These are the activations of a small neural network, seen along a few directions. Each row is one input.
Each table varies a few parts of the input and shows all the possible inputs, shuffled.
Descriptions start from the smaller parts, as in this example, which fits no table here: one of 2 separate values, together with either a single point or one of 9 places around a ring or (one of 6 places along a line, together with one of 8 places around a ring).
Shared parts are said once, and a part with two or three values counts as separate values.

Other details of the inputs vary at random and push rows far along two fixed directions, the same in every table; ignore that.

A family of inputs:
x1: [ 82 -56   5  53 -20 -61  23  27  -2  23  21]
x2: [-66   3 -88  50 -10  25 -34   7  37  18  40]
x3: [-33  70  62 -74  22   9  12 -49 -50 -19 -44]
x4: [ 15 -30 -27  42 -12 -32 -11  46   7  -3  13]
x5: [ -2  -8 -38  39 -25 -44  17  19   9  -2  37]
x6: [  2  28  45 -54   4 -31  40 -19 -27 -34 -25]
x7: [-83  43 -27  -5  30  72 -52  17 -16 -19 -32]
x8: [ 64 -54  -8  21 -45 -73  41   0  18  10  45]
x9: [ 18  30  60 -27   6 -28   0  -1 -43 -24 -51]
x10: [ 76 -64   0  37 -40 -68  15  33  14  -3  13]
x11: [-102   47  -35  -27   25   61  -24   -7    1   -9   -9]
x12: [-43   1 -36   7  18  44 -38  23   7 -18 -13]
x13: [-40 -19 -69  67   8  52 -56  21  23  24  27]
x14: [-15  45  68 -72  32  21 -12 -21 -41 -36 -77]
x15: [ 69 -48   1  47 -30 -85   7  37   7   6  15]
x16: [-45 -35 -81  43  -5  54 -44  43  35  -3  19]
x17: [-60 -10 -85  38  -3  31 -36   1  39  30  48]
x18: [-52 -31 -78  35  -7  57 -20  -7  47  25  49]
x19: [ -9  42  71 -66  31  14 -14 -19 -50 -18 -63]
x20: [-39  12 -30  18  15  43 -51   8  -5   5  -7]
x21: [ 89 -72   4  43 -29 -44  31  23   5  14  20]
x22: [ 83 -73  10  41 -30 -53  21  21  10   8  24]
x23: [  8 -27 -24  34 -14 -30  13  -5  19  25  44]
x24: [ 46  11  61 -11   9 -20  21  -6 -48  -4 -36]
x25: [-46 -21 -86  43   5  55 -15  -8  42  31  45]
x26: [-22  41  27 -28  16  20  22 -36 -31   4 -17]
x27: [ 66 -18  37 -14 -22 -83  48 -20 -10  -5  13]
x28: [ 13  23  49 -39  -7 -55  33 -20 -22 -11 -19]
x29: [-27  44  59 -85   9  12  24 -41 -28 -29 -50]
x30: [-59 -13 -90  37  -5  32 -31   2  50  14  38]
x31: [ 60  -7  46   6 -22 -81  53 -19 -22   3  17]
x32: [-34 -40 -76  40  -3  60 -56  23  37  16  23]
x33: [ 68  27   3  30 -15   6 -14  66  76  20  42]
x34: [ 38   6  62 -35  22   3  19 -17 -38 -11 -46]
x35: [ 65 -50  -3  35 -29 -74  43  -7  18  13  48]
x36: [ 35 -15  22  -7   3 -20  -7   1 -12  -9 -15]
x37: [-38  50  58 -91  14  20  31 -30 -37 -41 -50]
x38: [-78  29 -10 -16  45  93 -58  -9  -8   7 -30]
x39: [ 85 -37  54   6  -8 -63  28   1 -18  -7  -8]
x40: [-16  16  27 -48  10  37  30 -38 -17   0 -19]
x41: [ 15 118  87 -88  17  35  21  -3  27  -8 -15]
x42: [-91  43 -25 -27  37  89 -20 -33  -3  18 -11]
Description of these inputs: one of 2 separate values, together with either a single point or (one of 4 places along a line, together with one of 5 places along a line).
Q: The inputs of x8 and x32 match in every part but the choice among 2 separate values. If x30 is changed in the same way as x8 into x32, which row does it become?
A: x14
Q: The inputs of x12 and x6 match in every part but the choice among 2 separate values. If x20 is changed in the same way as x12 into x6, which row does it become?
A: x3
Q: Change only the choice among 2 separate values in x41. List by row number the other rows that result.
A: x33

A family of inputs:
x43: [-42  53  23 -39  38  77 -31 -15 -11   1 -33]
x44: [ 16 -44 -64  56 -22   5 -21  42  53  14  41]
x45: [  0  48  69 -79 -10 -46  79 -56 -29  -7  -8]
x46: [-23  51  46 -51  20  23 -16  -3 -24 -24 -44]
x47: [-56 -24 -87  62  12  65 -56   5  31  37  30]
x48: [-69  35  18 -63  38  80 -27 -27 -28 -24 -60]
x49: [  2  35  63 -43  20 -18  17 -19 -60 -24 -54]
x50: [ 12   2  46 -35  15   6  14 -19 -36 -11 -32]
x51: [ 44  34  80 -69 -12 -94  93 -54 -25 -17   2]
x52: [ 50  34  82 -66 -25 -82  95 -58 -28 -16   2]
x53: [-56 -16 -98  49  -1  64 -63  39  57  15  33]
x54: [ 32 -43 -45  58 -18  -2 -10  36  41  23  47]
x55: [-90  39  10 -60  47 107 -35 -31 -23 -19 -59]
x56: [  92  -51   -8   69  -45 -103   23   49   24    8   46]
x57: [  95  -45  -12   74  -41 -101   27   49   18   12   46]
x58: [ 95  -6  93 -37 -14 -68  54   4 -23 -23 -28]
x59: [ -73  -28 -103   60    1   53  -63   24   33   15   31]
x60: [ 42 -21 -13  46 -12 -18  -6  20  24  26  29]
x61: [-61 -25 -88  61   2  39 -52  22  27  14  28]
x62: [-96  47   3 -63  43  92 -45 -25 -28 -24 -61]
x63: [ 87 -73 -15  70 -33 -78  24  18   8  25  45]
Q: Describe the family of inputs behind these rows.
A: either one of 3 separate values or (one of 2 separate values, together with one of 9 places along a line)
Q: Change only the choice among 2 separate values in x63. List by row number the other rows that result.
A: x43

A family of inputs:
x64: [ 39  14  65 -44 -14 -53  10  10 -12 -23 -25]
x65: [ 44 -37 -37  49 -24 -59  -4  46  44   6  38]
x66: [ -3   4 -23  20   4  -3 -17  31  20  -6  18]
x67: [ 67 -26  64 -13 -12 -68  64   6 -39 -24 -22]
x68: [ 55 -16  71 -28 -13 -78  12 -16 -36  -6 -24]
x69: [-61 -12 -64  17  16  71 -33   6  13 -10   4]
x70: [-15  45  36 -34  22  64  -3 -14 -25   5 -34]
x71: [ 83 -62 -15  48 -22 -56  13  26  41  25  41]
x72: [  0 -15 -26  38   8  34 -12  17  27  24  24]
x73: [ 38  -3  62 -30 -12 -54   1 -25 -36 -11 -31]
x74: [ 70 -54  -6  35 -39 -39  -1  15  35  19  36]
x75: [-83 -16 -82  22  26  87 -45  14  24  -1  12]
x76: [-47  40  32 -27  39  35 -18 -24 -41  -4 -43]
x77: [ 50 -60 -24  42 -31 -26 -12  24  45  28  45]
x78: [ 32 -30 -26  51 -12   4   4  30  21  35  36]
x79: [-12  -1  47 -63   4   8   4 -14 -28 -28 -46]
x80: [-48  -3 -55  51  12  40 -42   1   6  18  11]
x81: [ 71 -55  -5  57 -17 -90  13  16  -2  14  36]
x82: [-65  -8 -61  26  11  75 -24   9  10  -4   0]
x83: [ 55 -19 -20  58 -39 -55  18  48  13   9  34]
x84: [-44  15 -54  36   2  41 -31  42  22  15  20]
x85: [-38   2 -51  12  19  79 -49  -2  41  17   6]
x86: [-26 -22 -64  12 -40 -37  68 -34  39  15  77]
x87: [ 76   1  70 -30 -34 -84  25  11 -13 -26 -17]
x88: [-118   54  -95   -3   -7   51    1  -30   63   20   68]
x89: [-18  31  47 -51  13  33  23 -14 -56 -26 -56]
x90: [-17  47  54 -37  22  16  -1 -28 -63  -6 -53]
x91: [-84 -22 -80  12  -1  87 -59   6  31  -1   5]
x92: [ 64 -19  61 -39 -10 -60  47 -11 -32 -34 -39]
x93: [-64  26   3 -35  27  73  -5  -3 -33 -11 -40]
x94: [ 36  21  51 -11  -1 -43  28  21 -17 -17 -16]
x95: [ 72 -41  -8  60 -25 -33  21  22  23  21  37]
x96: [ 68  18  64 -22  -9 -68  33  10 -23 -31 -17]
x97: [-14  41  53 -45  33  10 -11 -37 -51 -20 -49]
x98: [-15  33  42 -46  28   6 -18 -37 -37 -15 -54]
x99: [-16  46  24 -42  16  15 -17  -1  -4 -26 -38]
x100: [  7  42  62 -56  32  39   2 -28 -26 -16 -41]
x101: [-19  29  45 -49  35   3 -17 -31 -36 -10 -51]
x102: [ 17 -18 -50  69 -24 -19  -7  45  35   7  40]
x103: [-72  51  17 -32  41  64 -31 -21 -46   6 -45]
x104: [ 49 -70 -27  35 -23 -55  21  25  20  -2  22]
x105: [-55  71  24 -79  10  31  52 -79   8  11  15]
x106: [-47   0 -70  27 -25 -32  31 -48  36  37  81]
x107: [-14 -19 -50  37  15  50 -33  16  39  23  34]
Q: The inputs of x90 and x89 match in every part but one. If x97 is changed in the same way as x90 into x89, which row does it become?
A: x69
Q: The inputs of x102 and x95 match in every part but one. If x65 is changed in the same way as x102 into x95, which row does it become?
A: x71
Q: Describe the family of inputs behind these rows.
A: one of 4 separate values, together with either a single point or (one of 2 separate values, together with one of 5 places along a line)
Q: Change only the place on the line of 5 in x77. List by row number the other rows that result.
A: x71, x72, x78, x107
